Here are a small network's activations along a few directions, averaged over the inputs that share one value of a field.
Values that are neighbours, or in one group, have similar rows; names and order tell nothing.
In the rows, zero is written as 500.
Random noise pushes rows far along 15 fixed directions. That doesn't count. These rows show it; they differ only by the noise:
[407 677 442 232 367 486 221 480 273 586 641 481 433 693 537 391 603 441
 618 381 612 594 550 647 629 518 655 380 649 370 710]
[474 359 547 484 350 610 349 427 262 335 438 422 466 593 674 566 630 202
 526 524 556 295 563 368 433 584 622 432 674 462 624]
[601 397 556 299 376 731 408 337 459 384 511 319 549 491 561 556 573 238
 420 131 623 537 617 448 816 528 413 663 664 482 491]
[690 493 642 541 750 425 676 638 297 367 521 689 265 395 656 314 583 267
 450 476 728 208 375 543 364 498 608 417 730 508 772]
[239 369 950 525 653 350 416 372 408 287 407 270 490 473 610 957 588 340
 449 452 558 589 439 284 478 536 353 749 619 514 385]
[629 473 625 520 284 593 315 710 385 392 357 482 619 421 546 468 524 503
 494 332 439 626 560 252 386 729 548 723 376 393 591]
[196 624 754 450 580 475 618 343 524 474 362 283 617 508 404 610 406 548
 358 513 400 720 388 633 682 452 344 710 363 605 501]
[492 603 473 527 751 503 653 263 593 456 506 320 495 427 573 567 552 522
 569 738 506 553 287 764 756 304 247 492 520 701 722]
[732 440 699 417 309 611 400 516 209 200 471 575 464 596 717 531 544  47
 481 212 675 102 503 402 652 490 457 593 893 293 820]
[531 781 783 652 411 470 341 635 333 288 426 513 491 547 534 469 529 585
 683 176 528 747 528 574 740 385 318 816 530 257 494]
[156 409 523 485 792 509 504 533 253 487 433 486 298 436 432 231 668 508
 314 387 485 448 707 391 280 631 748 474 322 610 445]
[538 508 737 633 202 688 788 653 495 462 554 452 606 684 331 265 176 498
 326 321 635 540 643 410 386 684 611 577 348 479 144]
[488 667 754 458 581 216 767 535 558 591 454 746 385 657 418 592 318 571
 562 358 473 391 375 595 760 356 328 486 724 334 326]
[247 673 759 305 672 516 644 445 473 461 962 361 419 839 322 576 210 622
 433 342 474 566 506 406 588 569 319 474 515 385 579]
[697 436 587 378 340 707 559 505 540 506 924 309 710 604 471 403 361 326
 258 459 829 456 530 436 423 545 513 455 398 605 606]
[409 467 729 399 692 342 318 782 736 545 773 724 513 330 426 971 485 426
 267 490 363 544 402 293 153 387 419 535 372 206 513]
[527 494 459 335 403 664 626 492 515 683 664 509 442 619 427 332 462 448
 460 456 458 674 579 459 449 651 775 207 494 502 333]


Field W:
w12: [572 709 790 787 383 378 411 434 310 461 742 569 680 779 556 361 589 594
 582 411 593 553 606 465 630 153 510 389 430 452 377]
w1: [453 401 202 574 673 554 674 443 501 438 678 377 184 580 415 293 346 653
 641 549 739 404 679 493 309 781 547 397 628 680 317]
w4: [477 716 617 569 331 559 421 547 480 307 741 457 460 613 548 719 293 384
 668 686 579 662 287 678 297 470 479 487 733 208 753]
w2: [406 597 457 524 552 336 423 443 227 554 576 489 515 653 549 240 576 477
 384 707 684 332 397 718 399 357 722 333 523 672 821]
w5: [391 500 520 605 382 545 768 552 638 567 406 881 464 600 292 410 265 283
 195 420 458  62 519 788 481 213 649 392 610 337 212]
w3: [354 486 354 250 626 659 706 277 475 586 895 181 483 775 361 281 324 658
 455 398 574 540 628 461 679 629 462 368 443 714 480]
w6: [466 386 373 578 492 666 502 505 427 417 550 556 250 500 614 462 663 253
 593 547 589 471 638 510 305 551 801 263 709 433 285]
w9: [703 424 413 614 398 471 659 451 482 344 417 200 396 597 633 575 321 669
 861 611 826 518 442 452 551 888 359 670 783 716 398]
w8: [609 563  24 551 401 582 329 570 786 610 623 661 492 425 394 549 475 691
 710 589 216 627 557 600 494 366 396 389 385 298 461]
w11: [371 507 425 410 709 353 538 450 553 747 599 427 618 451 397 434 516 752
 420 655 488 559 469 484 446 471 505 447 177 698 545]
w10: [437 433 616 639 604 457 651 399 550 387 747 458 434 564 506 558 371 323
 427 669 820 310 469 653 325 342 439 424 629 576 428]
w7: [471 491 630 468 605 482 479 383 553 478 885 562 428 704 472 683 495 405
 480 263 560 512 616 437 606 314 505 344 758 369 191]
The values of W form 3 separate groups.
- List the group mates of w2, in the order listed. => w12, w5, w7
- List the group mates of w4, in the order listed. => w1, w8, w10

Field M:
m6: [657 455 424 390 585 631 640 498 613 525 543 511 527 389 485 500 462 419
 339 580 370 481 352 488 480 542 502 433 484 605 724]
m3: [606 396 257 520 776 456 525 506 595 527 639 485 371 378 527 513 559 625
 627 713 485 404 448 412 372 538 368 394 456 599 666]
m9: [565 394 475 458 514 566 318 463 551 398 730 381 561 495 550 774 487 489
 545 491 505 436 502 315 454 551 332 567 540 435 705]
m1: [366 500 743 391 435 395 496 531 312 628 723 489 514 865 439 426 457 652
 524 376 445 524 662 100 456 649 619 313 418 417 300]
m8: [551 486 670 318 513 566 444 462 549 509 749 525 616 520 492 664 546 266
 295 361 407 581 463 404 545 347 516 410 531 446 525]
m4: [525 265 367 428 502 254 298 400 560 723 608 649 597 491 558 586 726 335
 345 596 756 122 599 457 437 213 584 281 540 565 357]
m2: [433 560 575 468 355 530 625 380 501 430 500 359 642 659 422 489 285 508
 459 478 556 429 516 547 673 499 297 634 468 556 531]
m7: [588 564 580 567 494 683 728 521 601 456 532 510 496 518 482 484 403 525
 526 478 336 613 482 468 584 511 445 452 441 458 400]
m5: [544 371 438 619 446 614 428 495 561 388 455 552 459 389 558 588 550 317
 454 456 571 364 569 551 422 427 531 536 588 423 413]
The values of M form 4 separate groups.
- List the group mates of m5, in the order listed. => m9, m4
- List the group mates of m6, in the order listed. => m8
- List the group mates of m1, in the order listed. => m7

Field S:
s1: [470 441 638 510 307 394 347 531 483 472 596 506 604 619 489 616 397 443
 420 392 719 373 577 441 411 481 491 605 543 405 407]
s2: [565 669 652 473 602 348 647 595 514 534 518 569 475 512 499 470 357 648
 549 506 554 510 283 639 573 523 385 582 537 452 738]
s7: [453 392 602 571 509 500 264 376 373 347 441 446 561 412 645 724 793 230
 481 433 503 496 542 472 560 280 496 555 581 529 475]
s6: [347 725 403 397 834 602 605 467 638 460 797 374 398 536 417 577 333 697
 518 674 371 628 348 636 525 515 334 450 440 504 793]
s10: [473 531 488 544 358 665 645 415 363 391 499 226 574 700 510 373 329 614
 621 727 423 574 461 374 442 784 487 463 414 645 703]
s4: [599 562 341 660 462 647 629 483 464 416 270 519 383 430 511 271 484 515
 590 554 469 540 472 705 542 577 589 511 588 585 526]
s11: [430 550 446 542 675 559 414 595 515 421 614 498 412 384 425 407 519 601
 488 366 501 546 626 505 458 448 382 640 341 427 512]
s12: [659 400 501 565 314 407 308 693 470 468 364 611 573 438 583 581 546 512
 532 362 625 324 586 346 467 554 473 700 510 364 460]
s9: [495 556 466 538 435 804 775 288 416 441 299 348 510 581 498 266 497 476
 588 596  63 708 481 482 701 568 539 352 401 629 522]
s8: [622 385 508 615 382 530 737 462 581 601 349 494 675 416 443 272 417 398
 277 608 655 417 441 619 388 484 673 457 420 727 343]
s5: [409 386 219 557 581 785 463 459 590 343 391 457 449 302 408 391 534 502
 371 313 434 329 756 528 606 456 297 739 315 482 511]
s3: [730 599 537 496 386 445 524 674 504 522 597 688 617 606 503 422 429 550
 496 449 473 296 464 424 569 400 410 450 482 404 625]
The values of S form 3 separate groups.
- List the group mates of s2, in the order listed. => s6, s12, s3
- List the group mates of s8, in the order listed. => s1, s7, s4

Field P:
p10: [456 450 691 382 417 271 329 619 348 573 475 600 518 590 523 504 539 508
 485 318 626 423 596 255 423 595 573 558 522 355 420]
p4: [504 585 566 484 637 421 710 293 424 594 520 471 432 698 552 466 586 626
 723 624 255 635 454 370 743 452 473 205 556 614 398]
p2: [646 508 603 686 453 587 492 478 438 408 599 429 569 581 645 521 561 496
 607 742 416 545 407 360 399 471 545 331 480 538 591]
p1: [563 486 752 733 412 415 469 511 152 339 318 406 579 556 731 288 672 421
 568 615 739 416 504 402 397 562 654 532 491 659 563]
p5: [254 828 561 524 329 528 328 598 286 529 924 354 445 848 479 403 435 615
 704 670 690 821 532 713 300 535 735 288 443 379 568]
p6: [383 300 452 587 849 914 741 332 617 210 538 352 140 319 444 566 520 346
 460 104 449 570 758 445 662 546 329 665 594 455 132]
p9: [285 233 558 536 567 612 501 586 430 358 697 501 468 489 437 489 481 151
 112 491 696  76 710 335  93 437 597 475 362 493 382]
p3: [694 251 416 331 572 467 528 566 360 589 368 781 362 418 623 459 690 296
 473 435 325 139 496 212 392 663 746 234 719 483 662]
p7: [442 145 789 646 577 598 678 423 650 428 530 505 566 308 494 780 542 103
 105 633 410 523 502 228  64 454 705 369 434 638 125]
p12: [363 638 474 620 474 541 554 548 650 363 554 237 607 502 439 645 127 722
 507 954 507 642 208 669 175 761 391 674 402 564 904]
p8: [513 528 687 189 703 514 696 407 424 566 571 433 582 425 514 434 504 262
 135 601 430 537 201 548 477 523 624 401 482 735 974]
p11: [596 485 637 748 311 557 488 267 348 370 863 379 582 930 661 679 492 434
 813 826 399 426 467 282 452 392 476  96 648 467 554]
Each value of P is a pair of two hidden parts, and every pair occurs once (3 first parts, 4 second parts).
- Changing only the second part turns p12 into p2. p11 has the same second part as p12; what does that change turn p11 into? => p3
- Changing only the second part turns p6 into p5. p9 has the same second part as p6; what does that change turn p9 into? => p4

Field C:
c6: [433 342 797 563 546 383 542 653 479 323 242 506 423 309 607 808 498 292
 388 398 645 395 433 367 297 657 526 784 666 421 376]
c8: [544 420 599 446 244 364 384 566 399 518 382 443 636 557 576 603 452 450
 520 628 570 569 422 333 283 731 653 531 543 540 546]
c2: [554 438 448 254 463 453 514 428 580 642 559 455 477 463 511 618 490 396
 527 477 683 566 444 599 583 598 532 456 696 565 477]
c3: [384 472 391 298 355 503 202 457 243 603 638 365 482 676 493 301 595 563
 575 400 640 619 715 340 377 781 768 397 492 522 572]
c11: [609 555 352 402 628 604 624 581 704 624 662 641 371 417 371 371 370 582
 440 365 481 593 504 615 481 561 586 409 535 431 425]
c9: [778 465 715 425 574 233 883 748 523 759 676 904 526 691 400 282 330 591
 349 400 486 139 454 195 442 485 552 219 454 474 351]
c4: [527 417 155 583 320 469 482 492 743 625 507 514 605 470 480 581 433 385
 450 894 756 187 464 819 384 284 461 398 440 607 397]
c12: [412 607 664 342 437 552 597 396 371 546 402 457 591 523 507 398 484 353
 398 560 403 650 371 591 576 496 628 434 507 518 685]
c5: [278 600 713 453 620 557 809 489 564 568 546 637 523 633 322 414 314 574
 256 469 123 472 511 406 539 411 475 379 255 420 423]
c7: [512 645 692 612 235 319 338 628 479 560 435 458 783 544 461 587 443 693
 576 574 445 762 395 480 437 471 438 674 284 450 549]
c1: [714 471 584 585 440 605 607 454 501 403 582 508 518 544 610 499 521 332
 492 581 501 485 400 481 493 452 547 351 652 544 550]
c10: [576 422 288 466 160 556  57 477 517 540 538 389 696 542 582 749 589 494
 629 625 518 479 540 441 469 537 514 520 516 440 633]
Each value of C is a pair of two hidden parts, and every pair occurs once (3 first parts, 4 second parts).
- Changing only the second part turns c6 into c7. c9 has the same second part as c6; what does that change turn c9 into? => c8
- Changing only the second part turns c11 into c12. c1 has the same second part as c11; what does that change turn c1 into? => c4
